These are the activations of a small neural network, seen along a few directions. Each row is one input.
In each table, some parts of the input vary, and every possible input appears once, in random order.
A made-up example of a description, with smaller parts first: one of 8 places around a ring, together with either a single point or one of 9 places around a ring or (one of 2 separate values, together with one of 6 places along a line).
Shared parts are said once, and a part with two or three values counts as separate values.
(in the rows, 128 means zero)

Other details of the inputs shift rows strongly along two fixed directions, in all tables alike. That doesn't count.

Table:
r1: [ 75 114 157 167 104 106 120 177 125 142 187]
r2: [102  83  98 168 154 130  98 129  61 135 181]
r3: [ 50 150 118 102  94  90 111 168  76 178 231]
r4: [112  96 118 182 159 139 103 127  85 132 182]
r5: [ 78 148 100 106 115 104 110 142  72 163 204]
r6: [ 73  97 128 167 117 117 101 164  80 146 192]
r7: [163 134 142 171 144 127 141 131 181 101  83]
r8: [ 89 146 130  91 121 109  84 126 113 143 146]
r9: [114 109 145 133 109 139 139 146 103 156 149]
r10: [127 148 174 152  98  82 154 196 205 121  94]
r11: [ 98  83 100 170 147 137  97 122  63 131 184]
r12: [ 88 108 158 128  86 115 144 178  98 165 171]
r13: [132 143 130  98 139 138  85 120 141 117  97]
r14: [168 130 134 167 143 135 146 112 190  87  71]
r15: [120 140 163 140  91  82 159 187 212 121  91]
r16: [ 85  96 135 173 131 106 116 162  84 137 209]
r17: [108  91 108 177 162 136  93 133  64 142 187]
r18: [139 162 110  90 139 159 160 118 119 125 112]
r19: [167 178  96  95 135 121 150  93 181 115  76]
r20: [148 117 138 135 118 152 153 116 130 125 103]
r21: [ 75 105 147 159 104  96 132 172 128 136 191]
r22: [115 171 116  94 105  94 144 138 149 137 138]
r23: [125 192 160  71  85 110 198 175 195 122  92]
r24: [ 61  97 144 162 110  82 114 198  78 155 224]
r25: [111 131 182 125  77  96 171 193 155 152 138]
r26: [120  90 126 148 133 157 134 108  65 139 180]
r27: [164 127 144 129 113 147 167 113 167 115  73]
r28: [153 102 102 182 174 159 110  87 106 102 125]
r29: [184 133 150 144 134 153 170 109 171 112  71]
r30: [145  95 124 147 146 154 148 100  91 129 154]
r31: [154 152  67 113 167 146 113  70  91 126 129]
r32: [167 178 113  92 145 126 131  88 179 115  62]
r33: [110 106 136 169 133 108 131 150 124 121 167]
r34: [161 150 130  91 140 131 108 108 178  93  55]
r35: [166  94  76 181 196 175  90  75  77 112 106]
r36: [110 176 162  70  85  72 133 154 213 123  83]
r37: [135 140 155 158 110 122 136 155 194 115  81]
r38: [127 153 119  93 138 121  91 102 133 123  96]
r39: [ 56  94 155 132  77 117 133 181  64 174 218]
r40: [ 92  72 110 140 131 146 119 125  23 162 211]
r41: [173 155  78  97 175 149 117  50 145 116  78]
r42: [121  89 117 141 135 152 128 119  57 149 165]
r43: [136 138 178 116  80  95 192 176 198 135 102]
r44: [147 146  85 100 170 189 139  82  82 127 127]
r45: [ 70 132 149  92 100  98  83 176 108 143 167]
r46: [ 85 102 159 131  86 115 160 160 114 152 193]
r47: [111  86 122 152 135 163 124 109  51 147 190]
r48: [135 184 136  87 114 104 134 129 188 132  83]
r49: [187  92  90 154 188 186 129  60  66 121 116]
r50: [105  83 104 175 161 130 110 121  73 130 200]
r51: [120 116 103  97 153 138  78 102  98 120 135]
r52: [ 76 148 131  80  98 116 164 169  98 148 189]
r53: [ 93 135 169 150  88  88 135 201 173 141 130]
r54: [189 126  72 117 187 172  90  53 118  79  63]
r55: [ 96 122  99  96 147 120  75  95  70 135 165]
r56: [183  95  93 156 188 194 122  60  70 128 117]
r57: [129 117 157 129 103 113 167 156 137 140 137]
r58: [202 139  75 108 184 174  82  39 116 115  63]
r59: [148 128 154 119  98 124 175 144 176 132  85]
r60: [179 171 137 105 130 136 116 119 205  84  24]
r61: [ 77 112 154 166 103 101 122 180 121 138 184]
r62: [132 141 189 123  71 107 192 166 205 123 102]
r63: [ 93 157 163  98  78  84 113 195 161 120 120]
r64: [184  92  96 160 187 191 134  53  72 114 126]
r65: [194 148 161 138 122 162 176 101 212 104  37]
r66: [203 137  75 106 184 170  86  36 116 111  66]
r67: [171  85  82 146 173 197 129  47  74 120 115]
r68: [148 120  88 117 164 151  83  88  90  95 112]
r69: [ 58  93 137 157 110  80 119 192  85 156 227]
r70: [194 110  82 178 193 182 108  55 124  87  62]
r71: [148 143 112  91 129 120 103 101 138 132 109]
r72: [135 138 126  97 140 130  90 118 133 109  98]
r73: [122 170 168  93  81  84 130 185 199 101  79]
r74: [131 101 106 169 157 137 107 123  95 122 134]
r75: [118 102 144 137 116 129 161 135 113 141 170]
r76: [129 171 158  72  76  77 138 159 214 138  91]
r77: [ 82  95 143 138 100 142 128 149  69 165 196]
r78: [ 92 174 151  77  85  72 141 163 177 146 136]
r79: [138 176 131  74 111 131 191 139 178 119  93]
r80: [164 202 144  85 118 114 145 116 234 119  37]
r81: [181  94  99 162 187 199 126  53  76 122 126]
r82: [117 141 166 142  84  89 159 180 218 116  92]
r83: [ 97 160 147  83 102  85 107 145 150 131 121]
r84: [176 130 129 162 152 122 145 124 181  96  68]
r85: [146 150 118  96 130 131  93 104 139 141 107]
Each input here is: one of 5 places along a line, together with either a single point or one of 6 places along a line or (one of 2 separate values, together with one of 5 places around a ring).
Question: Changing only the place on the line of 5 turns r14 into r21. The same change can be made to r84. Which row results?
Answer: r69
Question: Changing only the place on the line of 5 turns r49 into r57. The same change can be made to r26. Which row results?
Answer: r62
Question: Change only the choice among 2 separate values in r46. List by row number the other rows that result.
Answer: r21
Question: Change only the choice among 2 separate values in r26. List by row number the other rows that result.
Answer: r28
Question: Change only the place on the ring of 5 in r74. List by row number the other rows that result.
Answer: r16, r24, r28, r70
Question: A walk changes only the place on the line of 5. It starts at r51 and steps to r34. List the rest of the walk in order.
Answer: r72, r45, r13

Table:
r86: [141 112 121 152 151 146 122 122 116 111 120]
r87: [114 132 141 119 112 121 139 147 117 151 156]
r88: [139 132 102 137 147 138 131 108 115 127 124]
r89: [137 120 114 123 149 135 118  98 121 119 127]
r90: [112 132 126 131 113 105 131 149 137 136 141]
r91: [106 135 144 116 105 121 115 144 132 135 134]
r92: [190 169 156 113 122 120 155 121 236 105  18]
r93: [140 138 104 133 148 146 137 108 118 129 129]
r94: [136 108 109 130 142 134 121 101 109 121 138]
r95: [111 126 143 120 103 124 139 145 126 140 135]
r96: [142 110 122 151 148 141 129 106 123 114 130]
r97: [113 129 137 119 113 115 138 156 124 129 136]
r98: [148 113 126 155 147 143 122 112 118 128 124]
r99: [139 109 127 153 140 154 123 111 118 122 120]
r100: [133 140 104 133 149 135 107 107 121 122 123]
r101: [ 93 128 136 116 112 106 114 143 116 135 170]
r102: [137 123 113 125 151 140 112 115 115 116 117]
r103: [133 118 109 162 152 140 121 115 113 125 138]
r104: [112 119 142 123 102 119 129 146 131 137 134]
r105: [113 128 138 118 110 111 146 140 131 132 145]
r106: [142 127 114 122 145 148 140  99 117 122 133]
r107: [137 147 141 114 118 129 152 147 154 118 106]
r108: [114 122 136 122 112 111 128 157 129 126 135]
r109: [142 118 114 131 143 141 124 107  98 138 132]
r110: [136 131 113 124 148 140 104 116 114 112 117]
r111: [135 144 147 115 108 137 153 136 157 129 105]
r112: [106 127 144 117 108 120 123 144 133 138 134]
r113: [106 140 129 126 120 106 125 147 139 137 141]
r114: [115 139 143 118 112 110 114 145 132 141 139]
r115: [121 123 141 124 108 108 128 147 132 143 138]
Question: Changing only one part turns r109 into r95. The same change can be made to r92. Which row results?
Answer: r112
Question: Describe the family of inputs behind these rows.
Answer: one of 5 separate values, together with either a single point or one of 5 places along a line
Question: Which other rows agree with r105 in the choice among 5 separate values? List them by row number.
Answer: r89, r94, r96, r101, r106
Question: Change only the choice among 5 separate values in r111. List by row number the other rows that result.
Answer: r87, r93, r106, r107
Question: Change only the place on the line of 5 in r97. List by row number the other rows that result.
Answer: r102, r107, r108, r110

Table:
r116: [142 136 158 173 121 106 158 162 204 106  88]
r117: [162 135 160 156 112 125 192 139 201 109  88]
r118: [111 141 202 138  57  83 206 220 211 129 119]
r119: [142  74 125 175 157 158 105 106  93 117 132]
r120: [164 126  70 131 188 175 121  57  73 128 130]
r121: [120 158 188  80  63  95 169 176 188 145 101]
r122: [187 115 154 147 128 162 176 109 178 108  61]
r123: [171 103  82 166 186 167  94  72  94 102  98]
r124: [154 135 137 113 132 131 105 113 151 117  78]
r125: [ 99 135 138 118 111  94 107 164 129 132 146]
r126: [109 122 154 126  95 129 153 156 119 149 153]
r127: [ 78 139 126  77 104 123 118 139  79 155 184]
r128: [ 42 128 165 143  73  59 128 227 136 163 206]
r129: [176  83  99 172 180 203 138  67  73 116 125]
r130: [ 80 125 124  73 105 124 111 130  68 162 186]
r131: [141 128 179 160 104 118 152 167 198 105  83]
r132: [ 54 134 119  95 106  85  79 168  82 146 203]
r133: [145 128 112 145 143 146 154 112 125 135 127]
r134: [ 92  90 109 141 130 140 126 134  44 155 209]
r135: [144 169 151  77 105 108 114 135 207 113  52]
r136: [102 119  76  94 155 148  98  93  34 143 188]
r137: [ 72 171 157  69  67  68 154 181 163 152 161]
r138: [ 85  82 136 177 126 113 114 168  83 132 193]
r139: [126 105  93 132 166 158  70  91  55 131 156]
r140: [123 134 116 128 136 109 100 125 128 126 137]
r141: [137 167 170  91  84 114 168 156 185 131  87]
r142: [198 121  87 167 188 163 109  55 144  92  60]
r143: [145 100 122 183 154 134 126 115 135 106 120]
r144: [178 119 130 129 137 167 151  90 139 123  75]
r145: [154 150 167 136 102 116 143 150 212 108  52]
r146: [209 115  94 179 192 189 165  61 140  96  69]
r147: [119 144 133 107 111 111 148 135 134 141 147]
r148: [ 73 139 113 100 120  89  82 143 101 141 185]
r149: [110 155 101 105 144 110  92 123 129 126 135]
r150: [156 130 119 141 135 141 156 104 140 124 113]
r151: [148 133 108 110 143 145 136 108 111 128 121]
r152: [ 97 154 105  89 127 118 128 126 104 146 167]
r153: [ 96 115  86 106 157 146  55  97  43 137 179]
r154: [ 80 127 116 132 130  99  93 153  88 150 193]
r155: [201 133 138 139 147 153 128  91 198  93  15]
Question: Describe the family of inputs behind these rows.
Answer: one of 2 separate values, together with one of 4 places along a line, together with one of 5 places along a line
Question: Changing only the place on the line of 5 turns r126 into r144. The same change can be made to r139. Which row results?
Answer: r124
Question: Changing only the place on the line of 5 turns r143 into r131. The same change can be made to r142. Which row results?
Answer: r145
Question: Change only the place on the line of 5 in r146. List by row number the other rows that result.
Answer: r117, r118, r122, r129
Question: Change only the choice among 2 separate values in r132. List by row number the other rows that result.
Answer: r136
Question: Change only the place on the line of 4 in r123. List by row number the other rows that result.
Answer: r125, r132, r138
